A small network was trained on made-up records. Each row is its average activation on records with the value named, seen along a few directions.
Values that are neighbours, or in one group, have similar rows; names and order tell nothing.
In the rows, 500 means zero.
Strong random noise was added to every row along 4 fixed directions; ignore it. To show where, here is one row again and again, with new noise each time:
268 473 474 303 549 451 516 534 546 514 269 665 502 363 390 420
482 464 463 478 408 567 617 646 533 448 357 665 300 498 535 366
279 645 690 743 415 409 477 563 381 667 358 366 566 491 679 389
500 519 472 715 495 565 521 611 484 631 368 404 532 425 565 412
307 571 549 590 485 447 485 568 465 604 303 490 538 416 560 406
272 540 576 350 320 433 610 634 501 363 288 820 199 548 596 329


Values of PER:
sorok: 297 734 369 699 371 249 274 569 558 442 410 563 456 518 700 382
fuf: 557 422  44 519 817 611 458 500 670 535 203 489 800 183 178 611
fup: 217 595 630 558 310 386 491 397 398 494 489 444 511 610 636 584
dip: 324 560 417 658 608 515 473 542 479 683 323 380 630 333 462 503
vakeg: 514 667 381 908 429 427 399 617 531 503 319 463 567 472 534 450
tudu: 901 339 532 438 605 606 482 414 602 598 947 207 704 551 320 538
tebo: 736 549 615 694 606 514 485 458 361 633 541 424 451 582 710 599
dodum: 588 549 279 581 730 531 277 477 564 394 408 544 499 291 515 612
buzu: 552 568 346 641 266 441 430 587 536 321 451 559 385 642 631 474
sali:  96 529 750 260 351 243 524 385 384 553 456 529 598 576 576 559
lakoz: 239 827 477 782 450 326 292 451 329 539 335 460 577 525 902 654
nug: 551 333 506 154 660 575 547 404 572 610 589 533 689 369 306 708
pafar: 439 621 522 512 394 298 542 523 508 419 553 554 409 553 515 314
vasik: 849 463 362 553 402 721 572 595 546 284 737 539 233 690 563 557
zuke: 637 495  69 514 794 549 208 538 705 434 342 662 485 112 398 598
tiro: 695 581 488 663 557 602 404 493 392 390 440 529 352 518 703 525
PER is arranged as a 4 by 4 grid.
- Name the neighbours of sorok, in listed order. => tudu, buzu, pafar
- Name the neighbours of dodum, in listed order. => vasik, zuke, tiro
- Name the neighbours of fuf, in listed order. => fup, dip, vakeg
- What is the length, in steps, of the shortest route from sali to lakoz? => 2
A value of PER combines one of 4 hidden first parts with one of 4 second parts; all combinations occur once.
- Changing only the second part turns tudu into vasik. sorok has the same second part as tudu; what does that change turn sorok into? => buzu
- Changing only the second part turns nug into lakoz. dip has the same second part as nug; what does that change turn dip into? => fuf
- Changing only the second part turns tiro into tebo. fup has the same second part as tiro; what does that change turn fup into? => sali

Values of BAFIR:
dok: 630 514 215 684 504 554 359 495 548 502 551 379 568 419 704 602
rik: 392 534 545 292 649 402 402 405 453 457 303 720 458 355 410 536
zulo: 483 489 627 502 302 617 668 604 398 590 533 386 440 610 582 476
gida: 679 357 612 509 634 570 575 426 481 742 719 313 583 412 426 517
pasog: 518 515 529 514 474 398 451 480 554 669 691 386 596 506 369 419
kare: 415 545 370 609 320 406 435 576 612 460 462 522 452 554 617 559
bipi: 547 547 486 591 465 505 605 622 426 630 543 413 512 434 522 365
vonaz: 347 565 584 552 638 502 392 375 343 604 295 437 723 333 547 687
lamor: 316 612 279 711 498 392 356 477 533 419 328 472 670 453 474 556
zomu: 779 515 215 559 728 596 328 601 582 301 395 575 396 395 507 532
nin: 349 532 264 539 656 575 534 496 562 569 183 481 602 344 389 527
lafa: 368 543 600 510 473 371 468 473 533 454 518 452 543 596 349 379
zunit: 870 446 158 562 690 765 384 488 632 407 521 521 589 394 418 667
tizo: 637 456 558 641 716 464 359 404 487 784 782 117 839 398 439 575
nes: 355 490 702 658 607 466 468 433 483 622 443 290 804 387 384 394
ketor: 416 519 946 527 284 451 670 478 298 638 592 430 428 805 782 498
BAFIR is arranged as a 4 by 4 grid.
- Name the neighbours of vonaz, in listed order. => rik, ketor
- Name the neighbours of lafa, in listed order. => pasog, lamor, nes
- Name the neighbours of zunit, in listed order. => dok, zomu
A value of BAFIR combines one of 4 hidden first parts with one of 4 second parts; all combinations occur once.
- Changing only the second part turns nin into vonaz. nes has the same second part as nin; what does that change turn nes into? => rik
- Changing only the second part turns ketor into zulo. tizo has the same second part as ketor; what does that change turn tizo into? => pasog
